Each row below holds a small network's activations on one record, seen along a few directions.
Each row is followed by the record's values for the fields Y, W, J, C.
Other fields move the rows too, some of them a lot.
Strong random noise was added to every row along 19 fixed directions; ignore it. To show where, here is one row again and again, with new noise each time:
[  83  -43  -49   88   35  -20 -160  -86 -314  140  203  -41  -93   36
 -211 -130  173   60 -242 -185 -117  -36 -370 -143  -94 -160 -195  301
   21   67  -74  321  -66 -272   69   19 -320  -29  -69  -13  -81 -159
   34]
[-158 -271  355  218  115  -31  -48 -121   83  328 -244  101   77  126
  299  -98 -168  229 -157  -67  227 -183 -110 -143    2  -51 -380  106
   56  161 -101  184 -339 -152 -449  122 -275 -214   13 -234  258 -392
  320]
[ 195   53 -397    4  115  192  117  117  -54  102  263  393   18  -41
 -487  295  322  299 -153  117 -284  155  -83   90  264 -103  303   61
  145 -125 -270 -271 -194  159  330 -141 -343  389   93 -205 -311  284
 -160]
[ 184   80  135  112  322 -215  -46 -299 -185  -58 -124 -138  -39 -186
  147  -24  -16  -53   -2 -307   53 -170 -382 -309  -62  202 -139  -74
   13  -27 -121  117   32 -385  -21  368    5 -285 -298   -6 -165 -249
   41]
[ 165  123 -315  -51   31   41  239   25 -317   17  186   96 -242 -176
 -380 -172  186  184  126   32 -203  256 -558 -153  312   89  -36   25
 -225 -193   13  295 -291 -260  277   94 -396 -116  -54  147   56 -116
 -120]
[ -73   52   74  347 -223  685 -267   36  -78  370  108 -196  100  -55
 -264 -232  364  -20 -233  269  186 -182  154  -86 -417 -125  -65  469
  205  160  262  -38   58  183  -47  -54 -208  258  188 -188 -260  190
   42]
[-129 -130  -64  211 -165  697 -191   44   37  -96  -82   11  210 -238
  347   91  -14 -283   90  335  307  -91 -317  -13 -103 -479    1  343
  -43   42  410 -226  -14  245   -8   41   37  148  108 -154  -45  176
  419]
[-389 -118 -137 -256 -298  -95  129  158  263 -423  275   -8 -167  454
  -31  150  217 -228 -227 -440   -1   73  -32  173 -197  108   22  182
   65  -51 -145 -117  551  107  332  -43  340    0 -540 -233  339 -179
  -86]
[-113  -51  354   85  133  168 -120 -206   50 -366 -279  271  197  163
  260  -74 -358 -204 -271 -311  135 -296  -10 -316 -145 -299  -38 -165
  -50  194  142  138  -83   14 -168 -272  134  215  -94 -123 -232 -165
  144]
[ 231    9 -184 -200  332  -94 -113   67 -184  332   87  145 -132  -93
 -168 -119  -98  182   11  343 -337   49 -207  374  292  -70  -36 -116
   80  -16 -145  338    0  466 -474 -166 -328  238  562  184  238  352
  -33]
[ 338  -10  219  259  140  211 -248 -345 -162  324 -213 -108  196 -277
  125 -266   74   -8   40  -95   33 -187 -125 -192 -146   -9 -234   16
  113  292    2  -69 -406 -255   31   92 -243 -127   61  147 -362   76
  215]
[ 232   34  356  119 -118  225 -293 -404  -41  -31 -156 -218  219 -181
 -143   97  102  254   36 -309 -135  -78  218 -104  378  165 -224   66
 -143   69 -126   73 -295  282   -6  310 -107 -393 -351  -35 -252 -529
  156]
[-360 -183 -273 -170 -318   95   34   34  -43  -26  -22  142  141   31
  311  120  196   -6   45  154  183  233 -103  -45  -21  -31  -76  218
  -71  237  120 -332   -6 -274  332  -66  239   41 -224    4  457   96
  233]
[-447  -74 -698 -240 -156  -22  -55  -67 -167 -107  333  122  -29  -28
  118  397   88  419 -157   54 -117 -182  113 -107  534  128  223  106
 -202 -240  181   25  119    6  122   69 -248  139    6 -115  281 -381
   67]
[-173  137  -88  -38  -23   94   16 -326   81  285  -66  142  298    8
  -22  150  561  244 -145  166   96  -86   27  183   94 -106   -8  170
  -79  -32   45  -49  -56  333 -246  -44 -119  213  -89 -424  367  -17
  207]
[ -89 -272  238 -549 -122  239 -140 -276  170  428   81  -74  -13  453
 -124 -120 -305  493  -32 -424 -446  114  293  229   89 -530  -87 -103
   70  126 -317  129 -618   65 -372  148   28 -271 -134  142  234 -177
  -52]
[ 183  -22   41  131  111   59 -214  -47   11   14 -241 -199   54 -206
  122  113 -113 -284  -56  130   81  -33   58 -105   37  502  -29  -47
  193   33  -87 -203  304   36   16  319  377    0  -72  -38 -165  128
  281]
[  97   67 -280  -31   59   45   29 -118  126  212   68 -366  -89 -233
   84   92 -103  -51  -67  103  -32 -199   -9   79  141   20  286  -40
  -57 -311  104  138   36   75 -277  456  112  104   90 -209   87  -15
   79]
[ 224 -196 -140   94  223  -72  -62  -87   97   71  -81  252 -106  -76
  247 -223   76 -277 -286 -181  -59 -189 -468    3  162    2 -249  164
  291 -205   76  113   19   89   42  -70 -225  104  -45  116   70  204
  323]
[  68 -337 -410 -181   15  250 -274 -435 -292  146 -229  124   15 -169
  417 -298 -499  -58 -414   18 -108 -330  -93 -219  185  113 -227  -99
   95  601   82   85 -222  -33  -35 -116  165  505  -30  349  330  168
  331]
[-224   46  -40  -22  -63  349  348 -108  233  201 -363  216   35   22
  103 -254  280 -131  -94  240  345  135 -145 -224 -128  276  -86   36
  139  -87  236 -255  -43 -102   38  102  375  165 -372 -158  439  284
  181]

[ -90 -198  -51 -279   -7  130  124  105  162  -53  285   80 -176  162
   68   48 -323  292 -128 -418 -221  -76  144   10  -89 -579  239  -22
  160    0 -142  -69 -248  -29  -29    7   52   51 -177   93  -37   39
 -492] : Y: y3 / W: w1 / J: j5 / C: c3
[ 110  -46  140   10  -99 -283  218  129   76  201   28  -37  -84  -96
   45 -129  241  257  327   27   64  211  -24  183  -28  -63 -191  125
   26   82  -94  -78 -269  -90   58    6 -211 -311  -39  211  256   57
 -287] : Y: y2 / W: w2 / J: j3 / C: c2
[ 451  -34 -435   74  -55 -187  297  376  132   19  205  -99 -141 -312
 -136  243  -95 -105  224  209 -178  317 -146  253  290   -9  423  -94
  -70 -185 -171 -207 -292 -186  402  164  -61  124  272  -32 -191  302
  -64] : Y: y3 / W: w1 / J: j1 / C: c4
[  19  -77 -426  -58  136 -302  218  174  165   64  312  260  -47  100
    0  250  199  181   97   56 -148  -84 -113  588   58   13  181 -157
   61  145 -414 -286   58  281  128 -299 -454  252  342 -205  192  173
  -91] : Y: y3 / W: w3 / J: j1 / C: c1
[-153   61 -140 -217  103   22   57 -284 -113   12   36 -168   19   59
   81  111  -23  149  291  -94   -7  -37 -140   69 -143  210   37 -302
 -127  220 -246 -248   10 -212   12  271   61 -243 -126  -54  158 -184
    2] : Y: y3 / W: w5 / J: j3 / C: c5
[ 429  122  313  270  109  121    8  -16  260  491 -211 -159  183 -109
 -334   92  247  -19   89  345   18  151   -6  489   36  -48  -46   45
   43  -32 -317    0 -222  516 -399  182 -103   38  231 -445  -40  159
  260] : Y: y3 / W: w1 / J: j1 / C: c2
[  99  -38   80 -124  121  179   42 -152  -46 -174 -139    8 -105  113
 -240   10 -261 -142 -139  -12  -68    3 -224   70   74  356 -112 -182
   26  181 -325   87  237  452 -211  167  308  146 -224 -170  139  -74
   48] : Y: y1 / W: w1 / J: j4 / C: c1
[-111  -51 -314 -481 -195  -18   -6  -84  186  -67   53 -415  -86  153
  286   30 -151 -501  281 -121  -82  167  -55  271 -194  113  153 -220
  -14 -127   33 -292  322 -256  259  314  659 -223 -197  208  281  212
  271] : Y: y1 / W: w5 / J: j2 / C: c1
[-273  157  107 -111 -116  310  185  109 -110 -178    5  200   15   84
 -129 -185  112  182  162  133  128  125  112  -15 -375  -81  -13  -78
  -47  452   24 -188   66  146   81 -387  129  168 -124  120  180  191
 -462] : Y: y3 / W: w4 / J: j5 / C: c3
[ 285  -34  205  266 -162  124 -120   68  167  -24   10 -254  105  -64
 -147  103 -142 -146  -20  -66  -28  -82  272  123   21 -105  114    1
  -62   38  -61   24 -176  204   -2   34  -86   20  201 -194 -448 -125
   69] : Y: y3 / W: w1 / J: j2 / C: c2
[ 283  -73 -186  -30  -91   12  -57  118  126 -146  108 -278  -78 -375
  304   49 -165 -297  137  -62  -96   14 -114   86  163 -326  220   88
  -37 -266  248    2  -28   21  128  213  161  -62   44  223 -119  226
  -15] : Y: y3 / W: w1 / J: j2 / C: c5
[-206 -186  165  226 -173 -304 -246   25  -62  169  121 -182   47  187
   93  -51  201   77 -102 -218   78 -127  179 -100  -88  324 -319  222
    4   91  -48   88   69 -382   79    4 -395 -417  107  -56  -68 -468
  251] : Y: y3 / W: w4 / J: j5 / C: c5
[  63   72  194  147  -86   78  220  103   65  -88 -105   17  232 -227
   11  228  -82  142  244  145  129  227  -23  -71  173 -400  234  -51
 -418   -4   60   -3 -518  -99  -66   98  -15  -67  112 -265 -109 -144
  -51] : Y: y1 / W: w1 / J: j1 / C: c5
[ -14    4  -30   64  -73 -405  -27   59   -4 -307  225 -121  -79  -46
  281  -88  -95 -220 -293 -398   19 -298   55  -91 -137 -405  109  175
 -104  -71  264  402  190 -148   37 -203   10  174  -31  111  -25  -88
 -279] : Y: y1 / W: w5 / J: j4 / C: c1
[ 516  312   16  217   21   64   10  -15 -264  -10  -41 -295 -111 -288
 -435 -296  -89 -413 -212    8 -115  151 -236 -295 -100 -260  145   64
 -207 -156  216  547 -164 -339  131   87  202  238  -31  107 -412  160
 -108] : Y: y1 / W: w5 / J: j3 / C: c2
[ 103   40 -195  134 -365 -110   71  315   73   44  140 -239  -93 -116
 -207 -156   79  -63  103  212  -63   92  434  198  194  494   69  -68
 -172   30  112   75  -28   92  263 -186 -227   61  394  115  -40  -28
  -42] : Y: y2 / W: w2 / J: j5 / C: c2
[ -21  308   10  -13  -51   42  383  131  -85 -434  -50   28 -102 -153
 -191 -180   82 -160  278   82  120  192 -262  -80  -33  233   91 -203
 -343    1  178  123  103   71  168 -106  118    5 -102   36  105  -12
 -310] : Y: y1 / W: w1 / J: j1 / C: c3
[ 275 -122 -386   86  -10 -123  169  278 -132  -26  175  -21 -161 -222
   15   16 -291   36  206   97 -150  119 -231  296  123   92   27 -207
 -176  453 -365  -52 -256 -106  334 -132 -285   91  249  142  149   22
  -59] : Y: y1 / W: w5 / J: j2 / C: c3
[ -52 -168   67  177  291   18   -7 -107  294 -140 -117  189  -28  -20
  520  -89   32 -256 -197 -340  221 -463 -158 -172 -192  104 -101   43
  426 -215  136 -313  248   36    4   59  -48  -41 -187  -21 -189  116
  107] : Y: y2 / W: w2 / J: j5 / C: c5
[ -82  -80   -7 -165   16 -218 -196  -89   24  -84   97   34  -78  133
  190 -171   -6   38 -231 -427 -166 -259  327  -12  -21  131 -160   10
  238   34   21   38  249   88   73 -215   -7  -40 -160  359   54  -13
 -154] : Y: y1 / W: w5 / J: j5 / C: c3
[ 128   79  186 -280  369  -73  -73 -130 -213 -101  -20  317  -17   72
  -93  -90   13  153   73  -65 -196   36 -228  292 -202 -291 -185 -127
  184  415 -353   -2  176  483 -254 -357   19  179  -47  279  147  379
 -424] : Y: y1 / W: w4 / J: j1 / C: c2
[-567  332  -95 -121  -55  -87   22  -56 -169   52  -18 -146  180  204
   19   77  160  -10   54  294  270  -22  313 -132 -381  225  210 -224
 -291   41  228   23  367 -393 -169  -90  242  110  204 -262  165 -113
   53] : Y: y3 / W: w5 / J: j5 / C: c2
[ 169 -121   20  148 -257 -293   50   50   86   46  154 -192  -11  -38
  192 -213  145 -203  -92 -287   50  -71  -60  110 -290 -365  -90  254
  -49  208   60  108 -182 -307  268 -185 -100   -2  -82   80   54   23
  -49] : Y: y2 / W: w3 / J: j5 / C: c1
[-142  442   55  174  161 -287   47  -26 -189 -250 -144  118  253 -179
 -134  313  149   90  -86  342  184 -114  271 -250  247  325  275 -214
 -382 -202  218  285  321  155 -292 -165    4  278  240 -403 -120 -248
  -45] : Y: y1 / W: w1 / J: j5 / C: c1
[  95  -60 -122 -186 -120  490 -111   44  -68   51 -149 -429 -126 -242
  103 -169 -555 -201  582  514  -16  109  -32  198  134  420    5 -339
 -110  161  132 -128   16  279 -157  350  274 -176  378  352  134  166
  249] : Y: y3 / W: w1 / J: j1 / C: c4
[ 270  -17 -514 -226  177 -179  105 -150 -176  122  101  340  184 -372
   83  465  253  383  233  175 -266  242 -343  253  497 -313  185   -2
  -74  -14 -242 -369 -423    3  231   16 -215   89  -10   45  126  293
   22] : Y: y1 / W: w1 / J: j2 / C: c3
[-176 -106  111  283 -192   83 -120  281    1 -541 -101   -9 -158   -2
  136 -183 -366 -347 -212 -100  199 -224  295 -426   57  551 -110    5
   20   -4  347  153  378   23  235 -162  105   50   -3  185 -296 -277
   10] : Y: y2 / W: w2 / J: j4 / C: c2
[   1   -1 -171 -268 -164   71   94  -69  276 -103   60  -64   94  193
   56    3  196 -407  250  -93 -116  150 -350  692  -67 -170    2 -169
 -245   63 -117  -81   33  348   91 -170   26  -19   47 -190  362   84
  397] : Y: y1 / W: w1 / J: j2 / C: c2
[-116  130 -247 -201  -18  -31   -9  246 -261   66  314  105 -106   43
 -344  135  384  209  202  134 -165  376   45 -258  -25  107  207  157
  194 -383   75 -325  173 -513  518   69  -18 -196    3  315 -378  309
 -287] : Y: y2 / W: w4 / J: j4 / C: c1
[  64  309   11   28   71  -25   70 -367  232  307 -193  175  303   94
 -154  -85  510   26 -162  -12   12 -157  369   99  -53   71  111 -155
   64 -136   85 -130 -145  115   -3 -254  -85  307   32 -201  -99  205
  131] : Y: y1 / W: w5 / J: j1 / C: c2
[  73 -417 -402  -25  -70 -510 -119  242 -104  339  365  -13 -149 -189
  142  411  -81  629 -246  151 -221  -59  233  334  520  -24  -62  397
  150  204 -423   58  -35  270 -146  102 -317  128  137   22  479 -109
 -200] : Y: y2 / W: w2 / J: j4 / C: c1
[  97  -52  308  283   27   -5  259   98  305   11  -85  376   75  -28
  100 -129  322   92  -14 -177  184  -29  -82  -12  -98 -363 -148  232
  193  -71   54 -182 -300  122  113 -263 -308  -44 -170  -24  -51  146
 -203] : Y: y1 / W: w4 / J: j2 / C: c1
[ 187 -180   92 -300 -101  140 -128 -113  -65   35 -222   72   66  -69
  228 -260 -213 -227  -74   10 -115  275 -171   19  -21 -514 -167   94
   50  275  122   83 -227   24  -62 -147  487  159 -187  399  313  478
   71] : Y: y3 / W: w1 / J: j2 / C: c5
[ -32   22  -27   29  283  313   -5 -310 -136  164   -1    7 -102  -12
   25 -264  -65  131   25 -192    2 -298 -307 -319 -164   14  -61 -123
  106 -100   87   -5 -225 -314  -79  246 -305 -180  -15   79 -266 -120
   14] : Y: y2 / W: w3 / J: j1 / C: c5
[-236   60 -252 -117 -137  271  315 -393  227  105 -128  233   29   85
    0 -202  434  110 -227 -141  113 -144  -84 -125  194  177  -76   47
  -48 -257  263  -33 -207  119   73   42  -70  135 -423 -202  408 -133
  152] : Y: y3 / W: w1 / J: j1 / C: c2
[ 259   80   90  126   60 -160 -131  154   56  267  -31 -388   -9 -218
   67  -82 -312 -159   51  214   -7 -127  521  -63 -147  171  310 -224
  155  -71  138   11   30 -211 -197   99  147  106  540  144 -453  324
 -140] : Y: y1 / W: w1 / J: j5 / C: c4
[-202  -81    7   30  392  564 -292  -28 -361  354   16  206 -121   31
  -50  -25   59  254  295  379   70    1 -599 -230 -122  -75 -317  271
  416 -305   99 -223   77 -121 -213  316 -397 -413  163  210 -232  129
  280] : Y: y3 / W: w3 / J: j1 / C: c3
[ 142  196  258   71 -260  320  167  379 -197 -130  -25 -239  -31 -218
 -537  141 -291  299  458  499   13  530  323  -17   87   14  189 -119
 -333  314 -155  -19 -222  187    7  128  268  -72   94   67 -106  -29
 -520] : Y: y3 / W: w5 / J: j3 / C: c1

Here are new rows. What are their fields?
[ -95  -36  -74 -274 -239 -409 -334 -267  108  129  320 -638   -7   93
  356 -153  236 -169   45 -379 -107 -386  308  460 -310    0  -45  124
   52   77  141  110  407  122 -166   43   15 -202  108  189  260  -35
  -19] : Y: y3 / W: w1 / J: j1 / C: c4
[ -42  133  402  116  -61 -325 -194  192 -103 -175 -140  230  314   31
   81   22  214 -134   78   31   59  343  106 -247   40 -458  -42  181
 -204 -213  380  194 -110 -389  115 -414  -15 -180  189  183 -261   79
  144] : Y: y3 / W: w5 / J: j3 / C: c5
[-208   59  -36 -319 -224 -148   12 -236 -153  188  199   10  205  417
 -360   38  487  207  -83 -174 -169  221   43  274 -240  -63  -72   17
 -199  420 -334  -21  -85 -114   92 -267  -55   40 -117 -252  318 -108
   -8] : Y: y1 / W: w1 / J: j2 / C: c5
[-198   61  104 -236 -109  -48 -374  144   19 -113  423 -336  -15  187
  -70  242  -37  157   81 -113 -193 -168  549  238 -183 -402  284   97
   56 -162   88   59  437  344 -260  -43   10  -85  282   78 -269  -37
 -385] : Y: y2 / W: w2 / J: j2 / C: c1
[-244 -121  -92   56  331 -220   97  262 -127  -57  157  238 -194 -251
  506   51  -69  443  363  149  177 -242 -183  -10   28   96 -105   -7
  187   59   -5 -186  210   58 -173  -27 -469 -242  270  299  199   39
 -427] : Y: y3 / W: w3 / J: j4 / C: c1
[ -16  180  -25 -199   87 -148  -68   80 -109 -383  126 -110   16  -92
  110  271   42 -223  288  -22  -33  190 -332  215 -104 -484  136   61
 -205 -165   53   46  346   86    1   51  268 -139 -102   75   53   94
 -108] : Y: y1 / W: w5 / J: j3 / C: c2
[  56  -25  -71 -110   76 -490   74  148  100 -232  335 -142 -100   10
   14  313   43  183  196 -240 -181 -115  119  541  110  248  100 -222
  -83  155 -492  -60  309  442  -77  -36 -275 -139  168 -136   96 -222
 -361] : Y: y3 / W: w1 / J: j5 / C: c2
[ 241  213   -8  320  367 -212  -77 -101  -35  525 -223   11  124 -440
  168 -167  229   32  -14  323   94 -165   52 -305  208  160   69   -1
  111 -518  396  132 -185 -335 -243  155 -337  -33  479  108 -301  273
  201] : Y: y1 / W: w4 / J: j1 / C: c5
[ 560  130  -55  122  400 -311  101   26  -21  -85  -67  -69  -54 -493
  -14  277 -100  -89 -158   21 -109   17 -186  -40  240  -58  276  -41
   72 -208 -208   62   95  157 -140  317  283  217 -126 -110 -186  281
 -282] : Y: y3 / W: w1 / J: j2 / C: c5
[ 431  190  239  438   96  141  395  247  153 -143 -124 -140 -169 -506
  -41 -206  -33 -156  408  164  221  136 -451   -5   75  -83    4   17
 -170 -247  147  134 -287  118  -19  271 -199 -240   23   12 -124   23
 -202] : Y: y1 / W: w5 / J: j1 / C: c4
[ -91   26 -260  103  -53  513   86  -52   98  302  127  151   11  -59
 -160   75  325  295 -338  137   74 -141   62   63 -119 -422   95  400
  245   -7   25 -183 -106  337  -36    0  -79  442 -246 -263  154  221
 -204] : Y: y1 / W: w5 / J: j3 / C: c2
[ 386 -224  114  213   74 -214 -199  169  132  245  156 -234 -225 -159
   70 -211 -167 -106 -371 -278 -224 -156  -28  138  207 -268 -167  356
  205 -262  -27  513  -58  191 -255  156 -238  -75  124  165  -30    8
  -21] : Y: y1 / W: w5 / J: j4 / C: c5
[  95   21 -180   65 -161 -435   42 -131  -72  211  153 -182  -85 -167
  -16 -173  156  393 -289 -165 -117 -267  405   41  217  219  -70   65
 -135  229  -32  386 -168   40  -57 -128 -320  148  -28   57  337 -304
 -316] : Y: y2 / W: w2 / J: j2 / C: c5
[ 182   60  -88  -80 -106  -87  -69  -60 -166  118  -12   65   97  130
 -284 -182  165 -367  -15  211 -177  350 -531  154  204 -328  -78  100
 -348 -248  238  519 -261 -147  -25 -216 -192   83  341  -58   90   71
  599] : Y: y3 / W: w1 / J: j1 / C: c4
[ 245 -313 -294  -67 -168 -116   44   87  455   70  161 -367 -353   -1
  246 -280 -563 -280 -245 -399 -268 -379  316  272  232  107  144 -202
  110 -183   66  257 -154  180  -50   99  -60  109  224  191   34  -59
   11] : Y: y3 / W: w1 / J: j2 / C: c2
[-324 -206 -156   74  118  338   82  -88  229 -103   -1  308  -39  144
  405   57  -82  -94 -226  -59  267 -356 -405  -33 -105 -447  -48  232
  183 -203  220 -101   60  193 -192   14 -112  201 -164 -262  242  -39
  246] : Y: y1 / W: w5 / J: j1 / C: c4
[ -14 -227 -180 -212 -168 -478   60   32  319 -228   64   54   22   80
  474   68   34 -383   46 -303  -75    9 -140  278  267 -100   -6   -1
  -93 -314  167   10   66  -17  188 -130   16 -154   17   99  251    5
  334] : Y: y1 / W: w1 / J: j5 / C: c1
[  36  -33 -263   48   16  233  -95  -50  -60 -259  286  114 -126   46
 -145  -57  -30  -60 -233 -196 -184 -365 -179   91   99 -118   53   49
  -17  -30   53  200  140  421   99 -224 -389  292   98  -40 -196 -128
  -24] : Y: y2 / W: w3 / J: j4 / C: c1
[-276  160 -107  -47  109  287  224  -59   -7    9  -48  380  216  -97
  163  176   31  370  134  118  152   25   95 -420  -65 -534  411 -123
  -84 -138  279 -344 -452 -483  112  -61  -17  153   -5  -52 -232  156
 -227] : Y: y1 / W: w4 / J: j1 / C: c5
